These are the activations of a small neural network, seen along a few directions. Each row is one input.
Each table varies a few parts of the input and shows all the possible inputs, shuffled.
A made-up example of a description, with smaller parts first: ring(8) and (point or line(11) or (values(3) and line(6))).
Shared parts are said once, and a part with two or three values counts as separate values.
In the rows, zero is written as 128.

Other details of the inputs shift rows strongly along two fixed directions, in all tables alike. That doesn't count.
To show where, the next rows are all for the same input, with only those details redrawn:
[114 148 179 115 126 111 133  92 150 105 137 101 183]
[142 117  68 119 178 138 109 159 111 170  99 159  69]
[179  86 206 187  92  86 141 185 142 144 117 143 122]
[ 93 165 103  76 174 140 115  76 133 119 127 109 155]

Rows:
x1: [ 86 155  97  98 158 173 139  56 107  88 158 145 149]
x2: [112 153 163 105  77 114 113 107 128  99 158  72 165]
x3: [121 100  77 117 154 165 128 148  95 146 121 199  50]
x4: [ 80 141 189 116 105 134 156  84 145  83 167 136 155]
x5: [184  94 183 217  71 101 163 166 134 126 111 154 123]
x6: [ 92 142 160 117 105 119 127 121 165 104 151  86 186]
x7: [129 156 151 127  86 122 123 102 118  90 164  65 174]
x8: [114 148 179 115 126 111 133  92 150 105 137 101 183]
x9: [119 127  63 132 150 147 131 154 121 168  90 170  49]
x10: [171  69 205 189  70 117 165 166 119 122 143 182 113]
x11: [131 118  60 126 149 149 127 149 111 162  83 174  59]
x12: [182  67 178 191  70 100 135 197 144 138 127 127 141]
x13: [181  87 188 198  64  99 164 167 137 136 106 156 122]
x14: [ 77 180  90  70 125 137 103 100 118 117 155  77 130]
x15: [192  82 198 192  92  88 148 178 136 145 121 140 130]
x16: [105 168  80  71 125 147 103  84 107 112 151  77 145]
x17: [103 158 181 119 127 109 138 100 159 110 145  98 174]
x18: [ 83 150  82  75 151 151 102  96 141 113 134  96 167]
x19: [146 104  34 140 165 157 105 170 108 155 112 138  90]
x20: [156 119  53 142 186 144 116 150 100 163 106 153  78]
- Changing only one part turns x13 into x9. The same change can be made to x16. Which row results? => x14
- Describe the family of inputs behind these rows. => line(4) and line(5)
- Which other rows does x20 become when the line(5) part takes its other values? List them by row number. => x1, x5, x7, x19
- Start at x3 and move only the line(5) part, one step at a time. The first step leads to x11. Which rows follow, in order? => x8, x18, x2

Rows:
x21: [109 150 203 126 107 109 147  87 146  89 150 111 176]
x22: [132 118 143 150  84 133 157 132 122 120 153 150 114]
x23: [111 154  18  76 200 164 105 101 108 153 105 131  94]
x24: [123 134 142 122 117 118 121 128 144 121 139  91 154]
x25: [124 125 220 146  91 105 158 112 154  98 142 123 169]
x26: [151  93 156 161 105 118 143 180 125 152 109 172  81]
x27: [ 59 193 110  53 132 136 103  59 146  91 149  57 197]
x28: [ 56 185  95  57 178 159 126  30 147  93 137 100 193]
x29: [126 126 207 154  89 103 152 117 161 100 131 120 190]
x30: [ 89 163 108  88 165 143 118  88 121 118 140 131 121]
x31: [178  88 122 171 113 108 120 209 117 169 114 138  77]
x32: [110 134  66 105 185 156 125 112 127 141 112 146 117]
x33: [162 108 107 138 129 133 121 144 105 139 120 140 108]
x34: [128 130 140 114 104 127 113 130 125 108 155  93 157]
x35: [142 130 205 151  82  96 142 114 154 107 133  99 179]
x36: [100 172  14  62 206 166 104  80 102 145 112 119 110]
x37: [113 124 211 127  86 116 149  91 139  86 156 125 180]
x38: [ 93 158  13  76 225 172 100 101 107 148 116 148  90]
x39: [151  89  82 144 153 149 123 159 108 151 113 176  87]
x40: [167  94 101 158 124 117 108 212 109 175 119 138  66]
x41: [176  84 131 183 134 114 136 192 123 161 106 171  82]
x42: [185  93 128 177 120 109 127 193 111 168 108 152  78]
x43: [136 120 188 147  77  96 125 150 153 119 141  90 156]
x44: [134 137 115 125 124 122 121 126 128 135 110 124 127]
x45: [109 134 214 130  93 113 154  98 153  98 144 119 171]
x46: [164  91  90 187 106 145 132 186  93 142 114 165  57]
- Describe the family of inputs behind these rows. => values(2) or (line(4) and (point or line(5)))
- Which other rows does x31 become when the line(4) part takes its other values? List them by row number. => x21, x36, x41
- Which other rows does x45 become when the line(5) part takes its other values? List them by row number. => x21, x25, x26, x30
